Here are a small network's activations along a few directions, averaged over the inputs that share one value of a field.
Values that are neighbours, or in one group, have similar rows; names and order tell nothing.
Random noise pushes rows far along 13 fixed directions. That doesn't count. These rows show it; they differ only by the noise:
[ 324  -95  232 -156 -254 -364 -195 -177   -1 -248  275   52  -79 -198
   93 -127  -58   13   66  472  292  159  -87  373 -676   49]
[-149  402 -220  167   -7  -40 -233  187 -285  -28  -45 -213   -9   61
 -124  338  258  175 -319 -227 -381 -405  -27  269   98 -230]
[  21 -231   83 -370  -74 -261 -634  -41 -195   15  278 -412 -209  245
 -117  290  406  210  200 -462  220 -132  308 -167   41 -356]
[ 220  -81 -265 -249 -415  106 -151  116 -372 -273  209 -546  180   73
 -213  613  115    2 -268 -220 -356  -44 -306  129  521 -437]
[ 139 -228 -417  180  212  382  -68  469  206   61  -64 -414 -327  291
  353  241 -601 -191 -390   48 -324 -791  250 -333  181  -55]
[-490  477   65 -201  -81  199 -134  157 -223 -138 -241  164   -2  155
 -481 -136  535   -2 -142 -404 -602  -20 -171   69  313 -381]
[-358  329  -33  164  115   90   16   80 -138  -64 -392  -10  -87  -25
 -351   10   70  -12 -375  169 -381  104 -187  100  369 -154]
[ 381  -38  -69  367 -387  182 -256  137  -93 -343  291 -438  134   86
   73  354 -225   46 -504  -52  200    8  177  125  -16  396]
[-198 -371 -497 -789 -801   38  426  178 -353  219  244  380  665 -233
   40   86  507   13  254 -784 -183  859  -55 -624  152  -78]
[ 155 -136 -470  274 -394    4 -144  467   -7  -40 -110 -443  -36  399
  627  228 -393    3 -409  526  -42  -38  279 -204   15  116]
[ -66    5 -203  247  193  -56 -144  176    1 -145 -257 -368  -64  270
  444  -79 -563  244  235 -100 -192 -350  -87 -486 -109 -509]
[  93 -506 -269 -417  -74 -347 -240   32  -54   68   20 -252 -207  -94
  143  244 -301  116  140  129   81  142   19 -500 -135 -405]
[-498   -8 -127  -29 -195 -128  548   60 -169  441 -297  513  229 -292
 -103  -53  383  -81   64 -168  -49  381   16 -188  160  142]
[ -44  -58  -22 -349 -476  225  146   92 -348  353  308   37   51  -75
 -413  395  279   85  184 -411 -318  -82 -109 -204  204  169]
[ -45  -54 -121  218 -110   66  294  293  113  -67  -97   52  219  272
  563 -172  185 -355  -31 -277    4 -494  206  172   42 -163]


DEZU, 21 values:
lun: [-296 -443 -562 -198  457 -639   -2   38  249  140 -615   16    8  -43
  453   -5  210 -148   -8  111  366  351  320 -245  274 -551]
vamek: [ 239   19 -270  -85  257   14  -32  -72  149 -230  308   -1  102 -393
   43  153 -202   69 -288  -26  -83 -133 -172  229 -204  -28]
numol: [   0  -26 -360 -113  486  259   18   78   36  496  258 -261  -88  214
  135  208   22  272  118 -152 -372 -365  145 -312  381   31]
kef: [  -5  271  647 -131 -254  276  104 -111 -150  357  193  182 -183  325
 -619  178  283  235  703 -366 -206 -508  -91 -167 -136  403]
zime: [-112   51 -148  286  207 -312   35 -133 -161  252  -23   58  279 -148
  228 -107 -127  532  275 -189  319  547  115 -457 -277  100]
fabel: [ 238  -56 -561 -137 -380  160  -84  398  -47  356  368  -62   48  312
  347  322  275  -83 -320  319 -144 -156  327   27   -3  443]
manap: [ 437  -46  149   71  224 -257  -32 -332 -119 -474  230 -525  270  153
  345  -66  144  -16  119  286  343  196 -236  646  270 -548]
vez: [  62   15   21  -22   86  231 -181  -97  -52  -94  317  -63  171 -187
 -146   -9  155  139  -38 -591  169  195   87   36   32   80]
ges: [-365  274  413  398  308    7 -128 -359 -150 -328 -295  -57  239  157
 -426 -231 -104  409  563 -800  -24  208 -364 -491  183 -497]
dodim: [ -11 -169   86 -462  250  423  109 -178   11  342  121 -189 -264  -33
 -377  173 -352  146  432   79 -380 -202 -326 -467  400  -92]
deve: [-236  295  154   -6  184 -454 -387 -269   53  -65 -234  271   26 -230
  -63 -272  270  241  -68   78  340  339  183  209 -359  -40]
bupe: [ 453  -89   12   91 -604 -190 -275  127  -37 -154  364    4   63  365
  576  -25 -204  189  371  146  198 -190  144  -11 -746  133]
dilib: [-187  273 -748  161  488  260  -28   47 -164  148  133 -459  368  123
  343  217   15  518 -287 -411 -211  182  132 -225  458   67]
bef: [ 146   -6  269 -256  450  399  -44 -132  157  -81  368  263 -134 -171
 -427 -203   77  -98   39 -496 -188 -227   11   51  -98   47]
vames: [ 267 -135  307  238 -346  -90 -115   48  166   20  -87   23 -249  -94
 -160  368 -273 -213 -153  279  471 -133  204  131  -68  512]
gazit: [ 230 -298   29 -202 -328    1 -268 -165 -202 -385   65 -670   42  263
   80  109 -164  162  231  113  103  505 -281 -235  412 -488]
sol: [  92 -300  272   42  -68  298  121  -51  116 -177 -113  -77 -133   22
 -209 -149 -480 -145   29   39  136  210 -120 -500  196   91]
bif: [ -62    3   37   36 -170   78  349  179  233  -78 -406  635  -47 -360
 -275 -127 -246 -559 -292 -104 -155  -14 -117  -24  -59  254]
zuk: [ 334  182 -174    6   21  112 -311   50 -149 -142  357 -623  251  388
  405  133 -185  346  258 -169  -74   22  -66  153  -18  -51]
rek: [-279 -105  -72 -349  243  407  243  124  274  344   -6  376 -122  192
   11 -346 -109 -135  354 -251 -384 -261  -67 -553  155  -24]
venik: [ 125  123  545   42  244  194  -68 -212  492 -474 -117  226 -192  -61
 -147 -576 -335 -336  130  -40  131 -300  -23  152 -414  -14]
The values of DEZU form a line.
Question: What is the length, in steps, of the shortest route from bif to dilib?
Answer: 6
Question: Which values are neighbours of deve? Give them in the order they are listed.
Answer: dodim, venik
Question: Which values are neighbours of ges? Give them in the order they are listed.
Answer: fabel, bupe
Question: Which values are neighbours of manap? Give them in the order they are listed.
Answer: zime, sol
Question: Which values are neighbours of vez? Give them in the order they are listed.
Answer: gazit
